Each row below holds a small network's activations on one input, seen along a few directions.
Each table varies a few parts of the input and shows all the possible inputs, shuffled.
Descriptions start from the smaller parts, as in this example, which fits no table here: one of 4 places along a line, together with either a single point or one of 9 places around a ring or (one of 3 separate values, together with one of 8 places around a ring).
Shared parts are said once, and a part with two or three values counts as separate values.
(in the rows, 128 means zero)

Table:
R1: [148 142 129 130 145 170 113 123 115 111 144 132 159 120 176 138 122]
R2: [133 149 114 120 101 147 103 110 100 127 146  94 115 101 143 145 117]
R3: [132 117 111 113 141 136 136 144 148 100 115 136 149 131 162 123 146]
R4: [111 114 132 134 113  80 123 131 107 157 116  90 108 118  88 129 146]
R5: [140 135 152 143 160 141 110 139 119 126 137 134 182 128 169 131 131]
R6: [147  84 112 131 134 124 185 131 176 120 117 191  87 169  85  92 135]
R7: [ 77 176 161 132 103  96  98 122 119 163 124  98 115 122  87 148  91]
R8: [146 142 111 117 133 169 134 118 144  93 138 144 154 119 169 131 132]
R9: [ 92 143 154 137 107  79 114 129 120 165 119  99 112 124  81 135 118]
R10: [139 120 133 122 156 172 188 124 195 109 129 241 104 185 111 100  93]
R11: [129 107 111 125 112  99 124 128  97 142 124  85 104 110 107 127 152]
R12: [138 125 107 123 107 129 115 114  97 128 134  90 111 105 130 137 137]
R13: [132 111 136 137 153 122 121 150 129 124 119 130 164 133 155 128 143]
Question: Describe the family of inputs behind these rows.
Answer: either one of 2 separate values or one of 5 places around a ring or one of 6 places along a line
Question: What sort of input is R5?
Answer: one of 5 places around a ring

Table:
R14: [119 110 141 132 139 106 137 139 122 149 118 131 116 140 106 122 136]
R15: [132 101 122 129 124 108 143 129 132 138 120 132 112 132 104 121 146]
R16: [138 112  98 114 119 124 143 128 134 109 121 120 113 122 129 118 151]
R17: [ 96 151 126 115 104 105 111 128 125 131 120  91 124 113 124 146 123]
R18: [113 124 149 139 126  96 131 139 132 154 121 125 127 136  99 122 136]
R19: [143 146 140 145 139 145  98 123  95 132 151 108 163 111 156 141 130]
R20: [131 115 132 134 146 125 114 145 112 131 120 114 149 129 147 131 136]
R21: [145 122 120 120 165 173 157 145 180  89 125 202 161 161 173 109 120]
R22: [143 124 131 136 143 170 180 116 188 108 129 220 105 177 110 108  97]
R23: [162 133 130 117 161 201 144 124 165  88 147 202 164 150 195 116 112]
R24: [126 113 135 132 143 111 128 141 118 137 120 121 133 133 128 124 136]
R25: [155 122 120 135 132 156 114 118  98 119 149 115 149 106 167 141 136]
R26: [139 106 116 130 127 113 136 133 128 127 124 122 128 126 129 125 147]
R27: [113 144 137 127 125 114 104 131 117 127 117  96 152 112 139 141 133]
R28: [121 126 144 139 134 102 121 139 128 140 125 114 142 129 121 125 137]
R29: [130 107 100 114 117 121 152 124 137 121 117 129  98 129 105 115 150]
R30: [103 153 127 116 108 117  94 132 121 124 118  85 138 109 144 152 125]
R31: [142 122 121 116 161 161 171 139 186  91 123 207 145 165 146 107 121]
R32: [139 112 103 121 109 131 150 110 128 128 131 136  79 137  92 115 127]
R33: [120 175 127 116 110 147  89 112  97 126 141  83 141  95 159 159 115]
R34: [ 87 147 130 118  97 101 118 129 130 144 117 101 108 116 102 142 119]
R35: [ 98 154 132 123  93 113 114 118 121 152 132 107  87 121  86 138  94]
R36: [158 127 102 117 123 167 125 116 109 104 148 109 132 102 168 133 141]
R37: [129 163 136 131 128 145  96 113  93 129 141  94 156  99 155 147 124]
R38: [134 116 125 120 161 157 178 135 193  99 120 216 126 168 121 108 119]
R39: [126 128 141 143 137 115 105 141 120 132 125 109 158 122 141 132 139]
R40: [144 115  98 118 120 136 130 134 130 103 123 113 127 115 152 122 151]
R41: [108 143 146 134 111 106 123 116 121 156 132 119 101 126  82 127 103]
R42: [142 108 117 134 130 126 121 137 122 119 124 115 144 119 150 130 146]
R43: [129 116 145 140 130 115 134 126 112 155 132 140  93 145  94 120 113]
R44: [146 129 132 138 146 154 106 126  87 131 147 114 154 116 163 141 126]
R45: [125 130 152 147 119 107 127 124 124 159 135 132 105 140  86 119 111]
R46: [ 97 137 144 128 116  95 127 129 129 148 116 114 122 121  96 130 128]
R47: [106 141 138 126 121 101 119 128 123 135 119 103 138 118 120 134 131]
R48: [141 107 125 137 117 118 141 114 124 144 132 140  90 137  90 118 122]
Question: Describe the family of inputs behind these rows.
Answer: one of 5 places along a line, together with either a single point or one of 6 places along a line
Question: Changing only the place on the line of 5 turns R38 into R23. The same change can be made to R29. Which row results?
Answer: R36
Question: List by row number the other rows that have the place on the line of 5 in common with R22.
Answer: R32, R35, R41, R43, R45, R48
Question: Change only the place on the line of 6 in R37. List by row number the other rows that result.
Answer: R19, R25, R33, R36, R44

Table:
R49: [121 110 123 128  67  80  92 118  58 190 139  61  34 111  68 124 107]
R50: [181  84  64  83 165 183 172 138 133  59 122 149 146 121 208 103 178]
R51: [ 68 162 118 107  53  74 108  89 102 153 107  48  49  90  49 166 106]
R52: [ 51 159 136 112  86  40 111 143 153 148  95  72 118 115  70 134 120]
R53: [131  62  96 113 138 118 184 150 174 117 104 188  81 172  94 103 151]
R54: [136 112 143 149 132 119 158 142 186 129 115 188  98 184  91 100 103]
R55: [162 148 130 141 152 205 127 114 157  81 151 177 177 134 188 127 113]
R56: [100 109 164 141 112  43 137 137 139 173 110 102 129 126  73 115 164]
R57: [132 126 141 150 133 146 173 123 193 128 131 208 102 167  75 102  98]
R58: [143  89 139 166 119  64 128 109  73 186 125  86  95 120  36 116 163]
R59: [ 81 184 125 115 105  95  64 153 119 116 112  42 193  82 169 159 145]
R60: [127  82 121 140 144 114 169 151 169 132 102 189  93 180  97 112 115]
R61: [128 130 154 142 136  93  92 148 105 136 128  71 203  83 175 136 184]
R62: [138 154 134 125 120 158 194  94 196 121 159 226  92 156  68 100  94]
R63: [172 176 124 117 135 220 150  77 160  83 175 198 166 124 185 122 108]
R64: [148 129 113 128  95 136  60 127  27 159 170  23 109  77 167 154 128]
R65: [ 53 179 216 136 157 115 128 140 133 187 122 179 120 174  80 135  47]
R66: [168  84  86 104 161 179 142 145 137  76 126 156 161 125 208 130 156]
R67: [144  62  73  92 146 124 211 141 168  99  95 180  64 167  93  78 176]
R68: [ 97 189 102 111  70 135  69 101  70 127 129  15 127  57 150 187 133]
R69: [159 100 110 131 162 175 124 145 133  92 125 158 175 139 204 137 126]
R70: [ 93 203 198 127 189 171  69 140 101 146 139 147 195 141 181 166  62]
R71: [170 133 134 138 149 174 114 134 151  85 137 157 175 149 202 125 117]
R72: [170 107 128 175 146 111  98 114  35 146 155  51 170  79 141 144 178]
Question: Describe the family of inputs behind these rows.
Answer: one of 2 separate values, together with either a single point or one of 5 places around a ring or one of 6 places along a line
Question: Change only the place on the ring of 5 in R51. List by row number the other rows that result.
Answer: R49, R52, R56, R58
Question: Change only the choice among 2 separate values in R67. List by row number the other rows that result.
Answer: R50

Table:
R73: [162 104  94 116 135 157 147 127 135  95 132 141 132 125 162 117 152]
R74: [138  81 115 131 136 104 168 139 152 129 111 157 100 154  92 101 150]
R75: [107 153 155 133 126 126 130 122 142 145 131 150 118 143 101 129  96]
R76: [119 134 132 126 120 131 144 119 145 134 128 154  99 144  99 123 106]
R77: [123 132 115 128 101  98  79 124  60 144 130  28 136  74 141 154 158]
R78: [118 165 157 134 150 152 101 134 132 120 135 137 182 127 172 145 106]
R79: [167  79  97 125 151 141 151 142 133 100 123 142 143 132 162 110 171]
R80: [147 134 115 121 134 165 126 122 127 106 139 138 140 124 163 131 124]
R81: [ 96 132 132 132  85  63  95 125  82 171 120  43  96  96  80 143 139]
R82: [ 91 165 174 136 138 119 120 133 148 150 125 153 139 149 107 133  88]
R83: [133 105 111 122 121 122 164 125 154 124 120 157  91 146  94 110 133]
R84: [135 153 138 130 139 159 112 123 125 117 142 134 159 122 164 139 114]
Question: Describe the family of inputs behind these rows.
Answer: one of 2 separate values, together with either a single point or one of 5 places along a line
Question: Change only the choice among 2 separate values in R79. List by row number the other rows that result.
Answer: R74
